Each row below holds a small network's activations on one input, seen along a few directions.
In each table, some parts of the input vary, and every possible input appears once, in random order.
Descriptions start from the smaller parts, as in this example, which fits no table here: one of 2 separate values, together with either a single point or one of 9 places around a ring or (one of 5 places around a ring, together with one of 6 places along a line).
Shared parts are said once, and a part with two or three values counts as separate values.

Other details of the inputs vary at random and push rows far along two fixed directions, the same in every table; ignore that.

A family of inputs:
row 1: -24  0  -10  -14  -44  33  -12  -4  -12  34  -13  -21  17  3  13  20  -1
row 2: -16  -19  -13  -19  8  2  9  -8  25  -22  -29  -6  1  -30  -6  -4  -22
row 3: -8  10  -1  -20  -47  26  15  -18  -11  19  -8  -19  23  17  3  19  27
row 4: 29  35  28  32  20  -8  -44  33  -41  42  60  26  -14  39  19  4  -1
row 5: -17  20  -14  4  -67  32  -6  -4  -23  49  -12  -22  22  33  17  18  30
row 6: 32  43  28  38  19  -9  -36  27  -33  39  53  29  -19  45  22  2  12
row 7: 43  -1  39  26  97  -58  5  18  18  -52  50  39  -32  -5  -19  -31  -11
row 8: -10  -20  -16  -16  2  -1  12  -16  23  -26  -29  -2  -3  -24  -3  -8  -22
row 9: -8  15  -4  -16  -69  37  7  -7  -35  41  1  -16  25  29  5  35  41
row 10: 39  4  26  26  87  -50  -16  22  12  -40  28  45  -39  -11  -7  -34  -27
row 11: -3  -17  -5  -18  5  -9  35  -22  23  -34  -18  -10  6  -18  -17  -9  5
row 12: 22  30  33  31  25  -4  -50  38  -41  47  62  23  -12  31  19  8  -6
row 13: 31  40  24  44  22  -13  -34  28  -33  40  56  23  -17  43  17  -2  15
row 14: -17  20  -16  0  -64  36  -12  -3  -27  51  -11  -28  21  28  14  21  27
row 15: -15  23  -11  -6  -67  40  -14  -4  -27  51  -14  -22  19  30  18  24  24
row 16: -5  -19  -6  -30  -4  -4  38  -26  24  -39  -32  -6  11  -24  -17  -9  1
row 17: -14  -19  -12  -19  6  0  9  -6  21  -23  -30  -4  4  -32  -8  -7  -24
row 18: -5  -26  -10  -28  -5  0  37  -24  24  -40  -29  -2  1  -25  -18  3  7
row 19: -28  10  -12  -3  -62  42  -19  1  -30  61  -1  -33  26  19  18  28  14
row 20: -18  -22  -17  -12  8  -1  11  -7  24  -21  -26  -13  3  -32  -9  -7  -19
row 21: -22  -29  -13  -10  6  -2  8  -6  25  -22  -25  -12  4  -31  -6  -7  -23
row 22: 44  -8  31  24  94  -54  8  17  13  -52  49  42  -40  -12  -23  -22  -6
row 23: -20  -23  -15  -11  7  -2  10  -3  25  -23  -26  -13  5  -28  -9  -6  -19
row 24: 27  32  24  40  25  -9  -43  32  -37  42  66  19  -16  39  16  3  3
row 25: -5  -11  -14  -12  -3  -8  20  -17  22  -27  -38  5  -2  -21  -3  -16  -10
row 26: -14  -25  -19  -9  1  -5  13  -12  25  -28  -28  -8  2  -23  -7  -11  -18
row 27: -5  -26  -8  -17  -1  -7  35  -15  22  -38  -20  -5  1  -19  -21  1  10
row 28: -12  -18  -17  -6  1  -6  14  -11  26  -29  -35  -9  0  -20  -9  -14  -8
Each input here is: one of 4 places along a line, together with either one of 2 separate values or one of 5 places along a line.
The inputs of row 5 and row 13 match in every part but the place on the line of 4. If row 26 is changed in the same way as row 5 into row 13, which row does it become? -> row 24
List by row number the other rows that have the place on the line of 4 in common with row 15. -> row 1, row 2, row 3, row 6, row 8, row 18
Change only the choice among 2 separate values in row 9. List by row number the other rows that result. -> row 16
Start at row 12 and move only the place on the line of 5, one step at a time. The first step leads to row 17. Which rows follow, in order? -> row 4, row 10, row 25
Change only the choice among 2 separate values in row 22. List by row number the other rows that result. -> row 11

A family of inputs:
row 29: 31  42  19  15  -7  11  -32  9  -38  43  43  27  -15  47  28  15  11
row 30: -21  8  -14  -29  -61  25  20  -14  1  3  -58  -21  32  4  -1  2  22
row 31: 16  29  23  16  -9  11  -30  11  -36  51  45  19  -5  37  30  16  3
row 32: 30  43  47  4  3  7  -5  21  -37  31  63  6  12  49  -6  25  52
row 33: 40  -11  37  -10  63  -38  32  -11  15  -59  43  37  -19  -8  -22  -12  -1
row 34: -34  -7  -25  1  -45  26  -5  -14  7  25  -25  -45  22  5  11  6  4
row 35: 8  18  13  32  -6  11  -33  31  -37  49  44  14  -14  31  15  26  19
row 36: 8  -29  7  22  76  -35  -25  37  17  -35  23  29  -32  -32  -12  -18  -48
row 37: 19  3  27  13  80  -36  -7  18  28  -37  11  32  -27  -24  -7  -25  -24
row 38: 9  24  9  21  -5  6  -24  14  -33  51  36  5  -2  19  16  9  10
row 39: -19  -2  -28  -23  -66  19  26  -25  -10  11  -49  -21  29  -4  -3  -1  19
row 40: -22  -50  -21  -38  17  -8  25  -36  54  -62  -58  -3  -3  -60  -7  -22  -54
row 41: 32  13  20  10  77  -34  -5  14  25  -44  3  37  -34  -15  -9  -25  -16
row 42: -19  -40  -22  -20  30  -14  17  -20  40  -46  -44  -10  -5  -63  -16  -27  -42
row 43: -17  -10  -13  -22  -54  18  50  -34  6  -3  -12  -43  31  17  -17  18  49
row 44: -21  -13  -27  -17  -67  20  20  -11  -5  0  -48  -13  17  2  -6  14  25
row 45: -2  -58  -10  -37  20  -20  70  -28  46  -90  -32  -2  -6  -50  -46  0  10
row 46: -36  -17  -24  -32  -53  34  -5  -16  -1  21  -34  -25  29  -11  17  13  -32
row 47: -12  7  -29  -18  -51  28  11  -23  -10  22  -34  -18  10  -2  5  11  16
row 48: -42  -16  -34  -23  -50  31  -3  -9  -5  27  -37  -37  31  -24  4  8  -21
row 49: 28  37  25  15  -20  1  -21  10  -43  36  37  27  1  50  23  4  14
row 50: -38  1  -14  -29  -44  38  -6  -7  8  18  -47  -36  26  -12  7  13  -4
row 51: 6  -11  5  35  70  -39  -23  24  22  -22  30  8  -17  -12  -1  -32  -41
row 52: 5  25  9  40  -3  1  -23  14  -19  45  41  -5  -2  39  19  5  18
row 53: 40  -4  31  6  72  -44  27  1  1  -44  50  28  -17  -11  -30  -15  12
row 54: 22  43  8  43  -4  1  -27  14  -26  44  43  3  -12  55  19  7  28
row 55: 21  24  5  24  -6  9  -30  23  -32  33  31  20  -23  34  10  23  25
row 56: -43  0  -17  -26  -44  36  -13  4  1  26  -40  -36  33  -12  8  14  -16
row 57: 18  -17  17  29  79  -33  -28  32  11  -29  31  32  -40  -20  -8  -14  -32
row 58: -8  -31  -24  -3  9  -31  46  -28  49  -66  -54  -7  2  -28  -21  -39  -8
What is each input in this table made of? -> one of 5 separate values, together with either a single point or one of 5 places along a line
The inputs of row 42 and row 40 match in every part but the choice among 5 separate values. If row 39 is changed in the same way as row 42 into row 40, which row does it become? -> row 49
List by row number the other rows that have the choice among 5 separate values in common with row 57. -> row 35, row 36, row 44, row 45, row 55
Change only the place on the line of 5 in row 37. List by row number the other rows that result. -> row 30, row 41, row 50, row 56
Change only the choice among 5 separate values in row 53. List by row number the other rows that result. -> row 32, row 33, row 43, row 45

A family of inputs:
row 59: -41  -9  -40  -27  -80  43  0  -22  -4  30  -62  -31  26  -11  16  15  -5
row 60: -23  -14  -27  -40  -71  30  43  -38  5  -5  -55  -24  24  -4  -8  17  29
row 61: -4  42  9  17  -45  36  -39  16  -48  82  38  -20  17  51  27  29  24
row 62: 2  34  4  27  -29  22  -46  28  -41  65  30  -3  2  45  25  21  13
row 63: 38  14  28  29  52  -39  5  12  -1  -21  41  28  -23  17  -8  -16  14
row 64: -5  28  -8  23  -39  24  -42  20  -39  66  14  -6  5  34  27  15  5
row 65: 25  12  31  19  61  -27  -19  28  -6  -8  44  21  -14  3  -7  -12  -9
row 66: 24  2  29  19  59  -28  -15  20  -6  -8  55  20  -15  4  -5  -10  -14
row 67: -38  -29  -29  -41  -68  39  27  -29  3  5  -42  -35  29  -19  -5  26  7
row 68: 12  10  15  30  37  -15  -22  20  -3  10  35  9  -16  10  5  -6  -5
row 69: -13  -41  -18  -23  27  -13  25  -21  46  -57  -45  1  -12  -54  -16  -16  -31
row 70: 27  4  33  10  71  -31  -11  24  4  -25  37  32  -21  -11  -10  -14  -19
row 71: 5  -37  -9  -33  33  -29  57  -37  57  -87  -48  14  -8  -49  -29  -28  -14
row 72: -34  -20  -31  -28  -46  27  9  -19  16  -3  -59  -22  14  -22  4  7  -11
row 73: -5  33  1  20  -47  35  -37  19  -46  77  33  -16  10  47  24  34  28
row 74: 2  32  7  16  -17  15  -42  19  -35  55  21  7  3  28  29  8  -7
row 75: -22  -9  -23  -44  -70  30  44  -40  8  -4  -53  -26  29  -3  -5  15  26
row 76: -23  0  -25  -34  -82  36  37  -38  0  10  -46  -37  37  8  -2  16  37
row 77: 34  14  23  13  28  -19  2  6  -10  -12  31  30  -19  16  -6  -3  17
row 78: 10  4  5  32  43  -25  -27  20  5  0  15  18  -19  -3  9  -25  -27
row 79: 12  10  8  25  44  -24  -29  17  1  0  16  19  -17  -3  10  -26  -33
row 80: -9  38  3  27  -49  32  -44  24  -44  79  26  -17  15  52  29  24  21
row 81: 6  25  13  16  -14  15  -26  27  -37  45  38  -2  4  31  6  23  23
row 82: 3  -42  -19  -22  33  -31  56  -32  55  -90  -48  10  -14  -48  -32  -28  -8
row 83: 7  25  19  8  -14  18  -27  25  -40  45  36  3  4  28  8  25  20
row 84: 30  9  21  23  41  -32  9  6  4  -25  30  22  -18  11  -9  -16  16
row 85: -10  -53  -10  -35  40  -22  42  -26  52  -77  -34  3  -4  -64  -26  -20  -39
row 86: 22  6  22  19  66  -31  -25  22  9  -20  24  34  -27  -7  5  -22  -34
row 87: -17  -41  -21  -19  39  -25  24  -20  60  -71  -57  -2  -8  -58  -16  -37  -47
row 88: 22  0  27  26  72  -37  -11  28  8  -24  39  23  -21  -7  -13  -18  -11
row 89: 39  3  21  22  62  -43  10  9  7  -39  32  36  -32  4  -14  -19  5
row 90: -23  -8  -26  -37  -69  27  44  -40  10  -5  -53  -35  31  -2  -7  9  29
row 91: -34  -25  -29  -27  -57  31  22  -21  2  8  -29  -34  25  -12  -6  23  9
row 92: 16  14  21  14  36  -9  -23  16  -8  9  34  18  -15  7  9  -2  -13
row 93: -36  -31  -26  -26  -45  21  28  -24  15  -5  -33  -37  26  -20  -10  12  4
The inputs of row 67 and row 66 match in every part but one. If row 60 is changed in the same way as row 67 into row 66, which row does it become? -> row 90
What is each input in this table made of? -> one of 5 places around a ring, together with either one of 2 separate values or one of 5 places along a line
Change only the choice among 2 separate values in row 90. List by row number the other rows that result. -> row 76
Change only the place on the line of 5 in row 87. List by row number the other rows that result. -> row 61, row 65, row 66, row 79
Change only the choice among 2 separate values in row 63. List by row number the other rows that result. -> row 84
List by row number the other rows that have the place on the ring of 5 in common with row 74. -> row 70, row 71, row 75, row 85, row 86, row 92
